These are the activations of a small neural network, seen along a few directions. Each row is one input.
In each table, some parts of the input vary, and every possible input appears once, in random order.
Descriptions start from the smaller parts, as in this example, which fits no table here: one of 2 separate values, together with either a single point or one of 9 places along a line or (one of 6 places along a line, together with one of 8 places around a ring).
Shared parts are said once, and a part with two or three values counts as separate values.

Other details of the inputs vary at random and push rows far along two fixed directions, the same in every table; ignore that.

A family of inputs:
row 1: [-2  4  7  7 -2 -3  2  7  3  2 -6 -8  1 -5  5  4]
row 2: [ -2   7   0   8  -1   1   0   1   8  -2 -10  -7   2  -4   1   5]
row 3: [ 22 -14 -12 -26   8   1 -18  -2   3   3  31  20   0   6   8  -3]
row 4: [ -1   5   3   4   0  -4   2   7   2   2 -11  -9   2  -7   3   5]
row 5: [-4  6  3  9 -3  1 -2  2  8 -1 -7 -7  0 -3  0  3]
row 6: [-7  4  5 10 -6  4  0 -1  7 -7 -8 -7 -6  6  4 -1]
row 7: [ -5   2   5   6 -10   9   5  14   2  -2  -6  -4   3  -8  -4  -2]
row 8: [ 18  -7 -15 -18  17  -5 -19 -15  14   3  24  18 -11  11  15  -2]
row 9: [ 0  6  3  6  0 -3  3  7  2  0 -9 -8  2 -7  5  5]
row 10: [ -3  -5   7   2 -14  10   1  11  -3  -3   0  -7   7  -4  -2  -2]
row 11: [-34 -10   6  -5  16 -31  30 -43 -58   6   3  26   8  19 -55  13]
row 12: [ 23 -15 -18 -29  11  -1 -19  -5   0   6  26  18   2   2   7  -1]
row 13: [ 20  -6 -18 -19  19  -5 -17 -16  13   0  21  18  -9  10  15   0]
row 14: [ -6   1   3   7  -8   8   4  12   0   1  -6  -6   3 -11  -4  -1]
row 15: [ -1  -5   3   3  -7   8  -2   9  -4  -2  -2 -10   8 -10  -5  -1]
row 16: [ -3   5   4   9   2   5   3   3   1  -6 -10  -9  -2   4   6  -8]
row 17: [ -7   0   6   4 -13  10   5  12   1   1  -1  -1   1  -4  -1  -1]
row 18: [ -3   1  -2   1  -5   6   3  10  -2   2  -9  -4   3 -11  -6   1]
row 19: [-1  6  9  7 -4 -2  3 10  4 -1 -7 -6  0 -2  5  3]
row 20: [ 16  -5  -9 -19   7  -5 -16 -12  12   6  28  25  -9  16  14   3]
row 21: [ 21  -4 -18 -23  15  -7 -18 -12  14   7  21  19  -6   7  12   4]
row 22: [  1   0   5   4  -9   3   2   6  -1   2  -1  -8   3 -11  -4  -3]
row 23: [-39  -1   4   2  27 -35  34 -52 -54   4  -4  26  -2  29 -44   7]
row 24: [  4   0   0   5  -8   2   4   7  -1   1  -5  -8   6 -11  -3  -1]
row 25: [  0   1   6   6 -12   3   5   9  -1  -1  -3  -7   4  -6  -5  -3]
row 26: [ -5   5   4  11  -2   2   1   0   6  -9 -11  -8  -4   3   0  -1]
row 27: [ 25 -10 -17 -26   8  -6 -15  -7   4  10  26  19  -2   1   8  -2]
row 28: [ -5   4   2  10   4   5   1   2   2  -4  -9 -11  -2  -1   7  -8]
row 29: [ -4   1   0   5  -6   9   5  11  -1   0  -9  -5   5 -12  -4   1]
row 30: [-5  5 11  7 -9 -1  4  9  2  0 -4 -5 -1  1  8  3]
row 31: [-3  7  6  9 -6  2  1  4  9 -3 -8 -5  0  1  0  2]
row 32: [ -3   5  -3   6   2   1  -2  -1   7  -6 -15 -12  -3  -2   1   0]
row 33: [ -2   0   7   6 -17   4   5   9  -1   0   0  -5   3  -3  -1  -3]
row 34: [-6  4  5  9 -3  7  3  3  1 -4 -7 -8 -4  7  9 -8]
row 35: [ -3   5  -3   5   6   4   1   2   1  -4 -14 -12  -1  -2   6  -6]
Each input here is: one of 5 places along a line, together with either one of 3 separate values or one of 4 places along a line.
Question: The inputs of row 3 and row 10 match in every part but the place on the line of 5. If row 26 is changed in the same way as row 3 into row 10, which row does it become?
Answer: row 6
Question: Change only the choice among 3 separate values in row 11. List by row number the other rows that result.
Answer: row 24, row 29
Question: Change only the place on the line of 4 in row 5. List by row number the other rows that result.
Answer: row 1, row 8, row 28
Question: List by row number the other rows that have the place on the line of 5 in common with row 18.
Answer: row 4, row 12, row 21, row 27, row 32, row 35

A family of inputs:
row 36: [ 18  -5 -11 -13  -4  10  -9  20   8   6   7   1   7 -16  14   3]
row 37: [ 10   1 -14  -1  12  16 -14  -1  20  -9   0  -2 -13   4  21 -13]
row 38: [ 10   4   5   1 -16   3 -13  10  33   2  15  10  -9   7  21   4]
row 39: [ 20   3 -15  -6   7   2 -18  -1  20  -3  -3 -11   0  -5  17  -1]
row 40: [17  2  1  2  1  6 -8  9 16 -3 11 -3 -4  2 27 -8]
row 41: [ 23   3  -6  -3   5  -1 -11   9  15   4   6  -3   2 -12  18   1]
row 42: [ 14   2  -7  -7  11   0 -18  10  17   1   1  -6   1  -8  19   6]
row 43: [ 13  -8  -1  -6  -8  17 -13  13   9   2  17  -3  -1  -5  15 -14]
row 44: [-17 -18   1 -15   9 -13  11 -34 -40   1  24  34   2  28 -39   0]
row 45: [-39  17  23  45 -18   5  27   2 -13 -20 -54 -44   4  -1 -17  -3]
row 46: [-15  -5   5 -16  15 -29  20 -33 -37  11  19  35  -7  29 -24   0]
row 47: [-12 -15  -5 -18  14 -26  13 -34 -39  15  21  29   3   7 -35   6]
row 48: [  9  -1   1  -3   7   7 -15   9  18  -5   5  -5  -7   5  28  -3]
row 49: [-16  -3 -17 -14  36 -25  12 -47 -26   8   4  30  -6  18 -32   6]
row 50: [12 -4 -2 -9 -7 17 -9 17  7  2 12  4  1 -1 21 -7]
row 51: [-35  23  31  42 -33  -3  27  14  -1  -3 -45 -28   5 -17 -29  21]
row 52: [-32   4  19  32 -29  13  25  18 -19 -16 -42 -36  21 -24 -40   3]
row 53: [ 22   0  -7 -11  -1   0  -8  17  11   7   4  -2   1 -12  13  -2]
Question: The inputs of row 42 and row 48 match in every part but one. If row 36 is changed in the same way as row 42 into row 48, which row does it become?
Answer: row 50
Question: What do these inputs look like to the network?
Answer: one of 2 separate values, together with either a single point or one of 8 places along a line
